-0.03   0.01   0.19  -0.01  -0.09  -0.10  -0.05
 0.01  -0.08   0.13  -0.11   0.08  -0.06   0.10
 0.00  -0.01  -0.09  -0.01  -0.10  -0.18  -0.05
 0.03   0.10   0.06   0.01   0.03  -0.18  -0.11
-0.18  -0.11   0.01   0.09   0.04   0.00  -0.09
-0.14   0.06   0.08   0.21   0.04  -0.08   0.13
-0.07   0.06   0.05  -0.15   0.26  -0.03   0.05
-0.05  -0.01   0.02  -0.06  -0.24  -0.08   0.06
-0.07   0.18  -0.02   0.05  -0.05   0.01  -0.16
 0.13  -0.04  -0.01  -0.03  -0.12   0.00  -0.29
-0.08   0.05   0.05   0.04   0.08  -0.11   0.20
-0.05   0.11  -0.10  -0.02  -0.08   0.05   0.21
 0.15   0.12   0.09  -0.16  -0.11  -0.02   0.24
-0.18  -0.21  -0.10   0.00  -0.19  -0.03   0.11
 0.09  -0.09   0.03  -0.08  -0.01   0.15  -0.07
 0.02  -0.02  -0.08   0.12   0.01   0.04   0.04
The entry directly below 0.24?
Answer: 0.11
The 2nd smallest entry?
Answer: -0.24
The second entry on the main diagonal is -0.08
The top entry of the column that holds the smallest entry?
Answer: -0.05
The 3rd smallest entry?
Answer: -0.21
The fifth-last entry, reading row by row?
Answer: -0.08
The entry in the bottom-left corner is 0.02
The last entry, reading row by row?
Answer: 0.04
The smallest entry in the last column?
Answer: -0.29
The first entry of the smallest entry's row?
Answer: 0.13
The third entry on the diagonal from the top-right corner?
Answer: -0.10
The entry in the top-left corner is -0.03
The fourth entry in reading order?
Answer: -0.01
The entry directly above -0.19 is -0.11
The 3rd entry in reading order -> 0.19
The largest entry: 0.26
The second entry in reading order?
Answer: 0.01
The entry directly below 0.19?
Answer: 0.13
The 4th-last entry, reading row by row: 0.12
The entry directly below the smallest entry?
Answer: 0.20
The entry just left of -0.29: 0.00
The entry just right of -0.24?
Answer: -0.08
The second entry from the end, reading row by row: 0.04
The fifth entry, reading row by row: -0.09
The 2nd entry on the diagonal from the top-right corner is -0.06
The smallest entry in the first row?
Answer: -0.10
The 2nd largest entry -> 0.24

array([[ -8,   0,  -9,  -8, -16, -11, -17,  -8, -13],
       [ 15,  30,  15, -17, -44, -63, -11, -42, -48],
       [-20, -31, -28, -18, -36,  38, -27, -34, -40],
       [-10, -23, -11, -27, -25,  -8, -19, -35, -19]])
Indices start at 0.
Report the top-right entry.
Answer: -13
Report the entry in the bottom-left corner.
Answer: -10
Report the entry in row 1 and column 0.
Answer: 15
Report the entry at row 1, column 2.
Answer: 15
The entry directly below the smallest entry is 38
Report the entry at row 0, column 1.
Answer: 0
The entry just right of -63 -> -11
The top entry of the column that holds the largest entry is -11
The entry in the bottom-right corner is -19
Report the entry just left of the largest entry.
Answer: -36
The bottom entry of the column that holds the largest entry -> -8
The entry in row 0 and column 2 is -9
Report the minimum.
Answer: -63
Report the entry directly below -36.
Answer: -25
Report the entry directly below -48.
Answer: -40
Report the entry in the top-left corner.
Answer: -8

X = [[-21, -24, -23, 13, -23, -13, 14, 21, 14, 20, -10, -24, -9, -4], [-34, -7, -1, -4, 4, 12, -1, 9, -5, 7, 10, -10, -1, -17], [8, 8, 6, -6, -10, -15, -17, 1, 6, 10, 0, -4, 13, -6], [21, -2, -8, -7, -1, 27, 6, 4, 6, 1, -39, -14, -7, 6], [14, 6, -2, -6, 3, 9, -3, 3, 14, 3, -43, -13, 15, 2], [11, 2, 3, 2, -14, -1, -4, -4, 7, 17, 64, -7, 8, 15], [17, 10, 11, -7, 10, 21, 1, -8, -38, 21, 7, 0, 11, -1], [-11, 20, 13, 1, -17, 2, 38, 7, -26, 2, 12, -12, -19, -31]]
Which number is the fifth entry in reading order? -23
The 2nd smallest entry: -39
Which number is the 1st entry in reading order? -21
Which number is the entry just left of the smallest entry? 3
The minimum: -43
Which number is the maximum? 64
Which number is the 2nd entry in reading order? -24
